Each row below holds a small network's activations on one input, seen along a few directions.
Each table varies a few parts of the input and shows all the possible inputs, shuffled.
Descriptions start from the smaller parts, as in this example, which fits no table here: one of 6 places along a line, together with either a single point or one of 9 places around a ring or (one of 3 separate values, together with one of 5 places around a ring).
Shared parts are said once, and a part with two or three values counts as separate values.
(in the rows, 128 means zero)

Other details of the inputs shift rows strongly along two fixed directions, in all tables alike. That doesn't count.
To show where, the next rows are all for the same input, with only those details redrawn:
[131 110 137  90 131 130 134 135  93 106 129 111 125]
[123 149 111 134 135 136  96 117 135 131 128 124 107]
[149 103 131 126 142 171 122 106 105 172 131 128  83]
[134 138 113 145 140 157  97 105 133 163 129 131  87]
[115 151 115 116 130 116 104 132 127  99 128 116 127]

Table:
x1: [102 158 131 148 141 119 120 108 132 133 134 142 101]
x2: [ 98 160 144 126 132  99 124 127 131 104 140 157 133]
x3: [139  81 144 149 115 166 148 117 141 183 117 120  95]
x4: [160  88 128 141 136 150 134 102 117 188 144 143 114]
x5: [136 111 142 101 130 135 158 155 115 107 105 138 138]
x6: [102 159 129 127 136 104 122 127 125 101 132 130 123]
x7: [113 145 119 146 132 141 103 122 138 125 141 130 104]
x8: [135  94 136 104 114 105 162 115 111 120 143 113 142]
x9: [132 117 143  95 128 133 164 154 112 100 104 119 138]
x10: [140 115 141  91 130 126 140 137  96 106 134 119 124]
x11: [122 145 108 142 130 142 101 130 139 133 143 124 114]
x12: [144 134 109 155 138 143 111 105 143 180 143 128 111]
x13: [139  94 145 100 111 104 158 119 118 123 150 136 155]
x14: [141  98 135 103 125 113 153 127 102 124 142 110 150]
x15: [133  90 150 108 112 109 161 148 130 122 110 125 142]
x16: [126 119 144  97 116 124 158 162 101 102 101 142 131]
x17: [141 114 133  92 133 124 145 144  96 113 137 117 131]
x18: [ 93 154 125 127 137 108 116 125 122 101 127 122 124]
x19: [ 82 158 129 148 130 117 113 120 134 108 140 132 115]
x20: [147 110 144  91 129 120 140 148 105 122 148 135 150]
x21: [130  93 132  98 124 113 149 128  97 117 137 100 155]
x22: [137 135 106 149 142 152  99 111 137 175 136 122 101]
x23: [120  91 147 102 111 113 162 144 123 115 104  98 142]
x24: [144  94 144 103 115 106 156 125 114 123 150 134 156]
x25: [131 155 126 139 130 143 121 137 162 136 110 158 127]
x26: [136 151 117 157 137 119 120 136 160 115 110 134 156]
x27: [160  90 142 155 130 160 145 114 127 184 110 143 116]
x28: [137  88 136 105 115 102 157 119 112 119 144 129 148]
x29: [132 114 144  96 134 122 146 137  96 105 135 122 121]
x30: [124 152 120 156 120 113 122 130 158 123 106 118 147]
x31: [126 158 113 130 131 114  96 132 141 110 133 145 124]
x32: [146 137 109 148 143 149 102 118 138 169 138 153  98]
x33: [142 116 151  83 125 121 138 145 101 101 141 141 141]
x34: [126 160 107 133 133 111 104 135 143 124 139 120 133]
x35: [108 153 116 124 129 129 126 145 145 101  98 118 136]
x36: [153 106 156 109 131 127 163 149 119 107 118 130 172]
x37: [124  89 132  99 114 106 158 116 106 112 138 103 148]
x38: [168 101 139 153 146 172 151 112 128 177 112 125 114]
x39: [131 138 120 167 132 149 121 127 157 131 116 116 138]
x40: [134 108 144  97 135 120 142 141  96 104 136 139 126]
x41: [123 141 109 145 129 138 100 130 140 139 146 119 121]
x42: [108 127 114 136 106 104 126 115 145 107 148 112 146]
x43: [145 109 147 115 128 133 156 149 106 109 107 132 153]
x44: [ 93 158 101 140 105  77 108 133 158  73 146 105 168]
x45: [129 140 123 125 120  98 118 128 144 120 148 138 164]
x46: [113 155 114 135 124 129  95 131 140 106 139 123 120]
x47: [143  98 134 101 130 115 145 140 102 124 144 125 153]
x48: [130  93 149 124 112 135 158 142 112 114 114 105 153]
x49: [140 124 136 157 118 139 124 117 176 183 116 151 111]
x50: [138  94 136 103 117 102 162 124 104 113 143 108 148]
x51: [137 145 117 140 130 122 107 122 151 151 149 145 142]
x52: [126 164 120 152 128 126 120 136 149 114 104 124 142]
x53: [115 146 122 145 112 103 125 134 174 127 107 117 131]
x54: [121 107 143 101 121 146 159 157 111  95 111 114 138]
x55: [115 165 131 121 112 117 127 156 143 106 106 156 135]
x56: [121 131 109 153 121 130 108 113 145 142 148 118 133]
x57: [104 161 123 141 138 106 109 125 136 111 133 151 121]
x58: [130 105 151 141 148 152 142 100 103 174 137 162  82]
x59: [130  97 145 113 118 123 159 140 107 112 103 100 157]
x60: [107 158 112 133 136 118 100 125 137 109 128 123 116]
x61: [122 145 117 154 127 164 119 121 138 168  95 139  83]
x62: [114 145 106 144 123 121 104 130 146 123 148 112 144]
x63: [118 151 121 139 127 126 124 139 136 103  99 112 150]
x64: [129 164 115 126 130 115 101 139 148 120 142 149 137]
x65: [100 114 152 104 137 117 152 123  87 108 130 121 120]
x66: [134 107 138 141 120 186 145 128 113 172 108 139  79]
x67: [141 142 130 147 140 150 105 110 143 164 142 166  94]
x68: [115 157 135 141 137 123 112 117 139 135 140 162 115]
x69: [ 80 223  80 146 124  78  56 137 181  64 124 117 146]
x70: [114 140 102 145 120 101 113 109 149 124 137 110 139]
x71: [159  84 128 145 130 143 141  96 121 184 145 143 107]
x72: [150  94 123 135 140 162 130 104 112 189 140 117 107]
x73: [131 164 129 148 125 126 116 140 157 117 111 148 154]
x74: [136 135 123 175 129 175 117 118 146 161 112 130 111]
x75: [129 143 136 139 115 108 128 140 155 115 113 138 167]
x76: [145 115 139 135 128 174 150 125 113 177 102 144  78]
x77: [145 104 134  96 133 118 139 148  99 119 141 128 143]
x78: [125 143 119 142 135 122 128 135 145 104 104 105 158]
x79: [115 150 107 117 133 115 108 139 128 107 130 113 134]
x80: [ 99 148 125 151 134 136 110 116 132 127 139 133 104]
What do these inputs look like to the network?
Answer: one of 5 places along a line, together with either one of 6 places along a line or one of 10 places along a line
Changing only the place on the line of 5 turns x63 into x74. The same change can be made to x61. Which row results?
Answer: x66
Changing only the place on the line of 5 turns x79 into x64. The same change can be made to x22. Which row results?
Answer: x20
Changing only the place on the line of 5 turns x75 into x48. The same change can be made to x49. Which row results?
Answer: x3
Start at x46 and move only the place on the line of 5, one step at a time. The first step leads to x69. Which rows follow, in order?
Answer: x10, x31, x33
Which other rows does x26 become when the place on the line of 6 takes its other values? List them by row number.
Answer: x5, x15, x16, x27, x43
Which other rows does x19 become when the place on the line of 10 takes its other values? List them by row number.
Answer: x7, x11, x41, x42, x44, x46, x56, x62, x80
Which other rows does x13 become when the place on the line of 5 takes its other values? List them by row number.
Answer: x8, x28, x37, x42

Table:
x81: [100 175 103 129 136 105  89 135 133 116 122 132  92]
x82: [135 130 113 148 147 157 105  96 121 211 145 159  62]
x83: [129  46 156  76 123 100 172 107  76  94 168  96 146]
x84: [ 86 202  87 128 130  72  78 124 167 109 145 143 133]
x85: [137 103 154  63 148 157 169 147  36  72 119 104 116]
x86: [121  76 189  89 122 153 200 169  91  95  76  97 141]
x87: [131 147  94 146 147  98  83  95 150 113 164 119 146]
x88: [186  79 131 189 139 190 141  84 136 240 125 129 114]
x89: [ 79 210  87 133 133 100  65 135 149  85 109 126 107]
x90: [161  97  91 181 122 157 125  89 165 226 118  98 112]
x91: [116 173 121 144 129 133 114 155 176 122  64 116 126]
x92: [112 116 144  65 123 116 136 177  73  63 141 116 130]
x93: [112 198  97 150 138  75  64 108 161  97 162 135 160]
x94: [114 144 122 178 105 102 136 123 186 126 113 141 158]
x95: [ 63 213  98 154 126 115  86 121 153  65 115 118  98]
x96: [ 97 162 122 147 129  92 106 107 152 120 167 136 120]
x97: [159 108 126 141 146 236 117  97  97 200 130 141  24]
x98: [102 185 107 139 153 139  80 130 118  99 118 131 109]
x99: [169  56 126 105 139 134 139  80 101 179 161 117  98]
x100: [ 92 192 121 179 103  88 117 135 203  91  92 160 161]
x101: [150  76 162  55 124 117 163 151  69 103 178 122 143]
x102: [150  88 179  82 143 161 187 179  81  96  75 101 157]
x103: [114 125 144  76 143 101 145 158  65  75 151 127 160]
x104: [128 135  84 164 102 122 106 134 181 134 132  87 169]
x105: [106 181 110 143 153 122  86 137 123 107 130 136 108]
x106: [127 139  91 135 124 104  77 106 163 113 173 119 136]
x107: [148  78 157  51 130  94 172 138  67 112 161 117 136]
x108: [129 167 125 151 117 140 114 162 183 114  90 149 140]
x109: [ 82 187 106 156 117  65  77  98 171  94 163 130 145]
x110: [115 176  72 182 121  93  93 129 190 109 121  85 193]
x111: [112 175  86 170 101  70  98 126 201 119 110 107 178]
x112: [180  95 147 159 140 199 153 110 145 232  78 162  67]
x113: [132  96 148  49 132 140 172 146  46  82 111 101 100]
x114: [113 175  90 173  94  91  88 140 204 107 127 111 186]
x115: [105  79 171  73 129 124 175 149  48  88 134 113 108]
x116: [113 127 127 161 143 159 115  79 134 202 158 160  69]
x117: [158  95 130 136 145 198 116  93 113 231 168 167  60]
x118: [ 73 173 117 145 132 130  93 120 128  98 119 128  93]
x119: [179 101 137 154 168 183 122  79 107 230 171 158  69]
x120: [153  98 150 105 119  99 180 162 114  84 114 125 205]
x121: [121 204 112 173 124  97 104 145 193  91  92 164 178]
x122: [117 123 144  67 144  97 147 149  75  79 156 129 167]
x123: [139 147 110 161 102 117 117 144 189 126 122 146 165]
x124: [111 114 142  65 121 108 140 169  76  77 160 128 149]
x125: [162  72 173  74 108 114 204 158  95 110  88 143 162]
x126: [134 133 116 148 143 205  85 110 115 183 130 148  48]
x127: [150  70 156  52 122  90 162 122  65 112 159 114 147]
x128: [142 118 166  94 133 122 177 179 109  72  82 128 179]
x129: [178  83 134 145 137 186 106  73 117 232 178 155  70]
x130: [189  87 148 169 123 210 146 110 149 228 107 184  86]
x131: [129 112 162  81 116 145 162 196 116  72  83 100 162]
x132: [131  73 190  91 116 136 209 162  96  96  84 126 149]
x133: [156  69 139 196 117 179 153  74 148 237 125 126 100]
x134: [119 182  91 166 105  70 107 138 208 109 103 140 174]
x135: [113  76 133 114  97  95 181 141 117  91 125  63 193]
x136: [109 128 127 169 142 162 112  89 123 197 154 158  63]
What do these inputs look like to the network?
Answer: one of 4 separate values, together with either one of 6 places along a line or one of 8 places along a line
Changing only the choice among 4 separate values turns x99 into x87. The same change can be made to x84. Which row results?
Answer: x122
Which other rows does x102 become when the choice among 4 separate values takes its other values? List them by row number.
Answer: x86, x91, x131
Start at x95 and move only the place on the line of 8, one step at a time. The first step leads to x118. Which rows follow, in order?
Answer: x115, x136, x116, x96, x109, x83

Table:
x137: [113 118 139  74 133  97 134 134  77  84 166 124 132]
x138: [ 92 237  87 194 119  88  63 132 228 110 108 164 143]
x139: [143  98 138 165 136 190 140  96 127 202 111 135  68]
x140: [131 103 130  91 119 110 145 147 102  91 138  97 162]
x141: [124 158 111 155 125 108 105 123 165 129 135 140 148]
x142: [146 108 140 133 157 191 118  93  92 201 147 162  43]
x143: [127 114 139  89 123 125 147 161 100  83 117 104 152]
x144: [112  99 142 102 113 101 160 136 107  89 130  97 156]
x145: [137 105 136  91 121 104 149 144 105  92 135 110 166]
x146: [163 107 141 160 143 187 135 108 132 206 118 159  87]
x147: [121 103 134  95 119 104 152 141 101  92 131  95 158]
x148: [152 100 132 158 142 195 133 101 120 207 113 132  70]
x149: [ 95 227  80 196 116  74  59 118 232 119 130 157 153]
x150: [134 116 144  89 126 118 151 159 103  84 114 117 155]
Changing only one part turns x139 into x144. The same change can be made to x143. Which row results?
Answer: x140
What do these inputs look like to the network?
Answer: one of 2 separate values, together with either a single point or one of 6 places along a line
Which other rows does x138 become when the choice among 2 separate values takes its other values? List them by row number.
Answer: x149
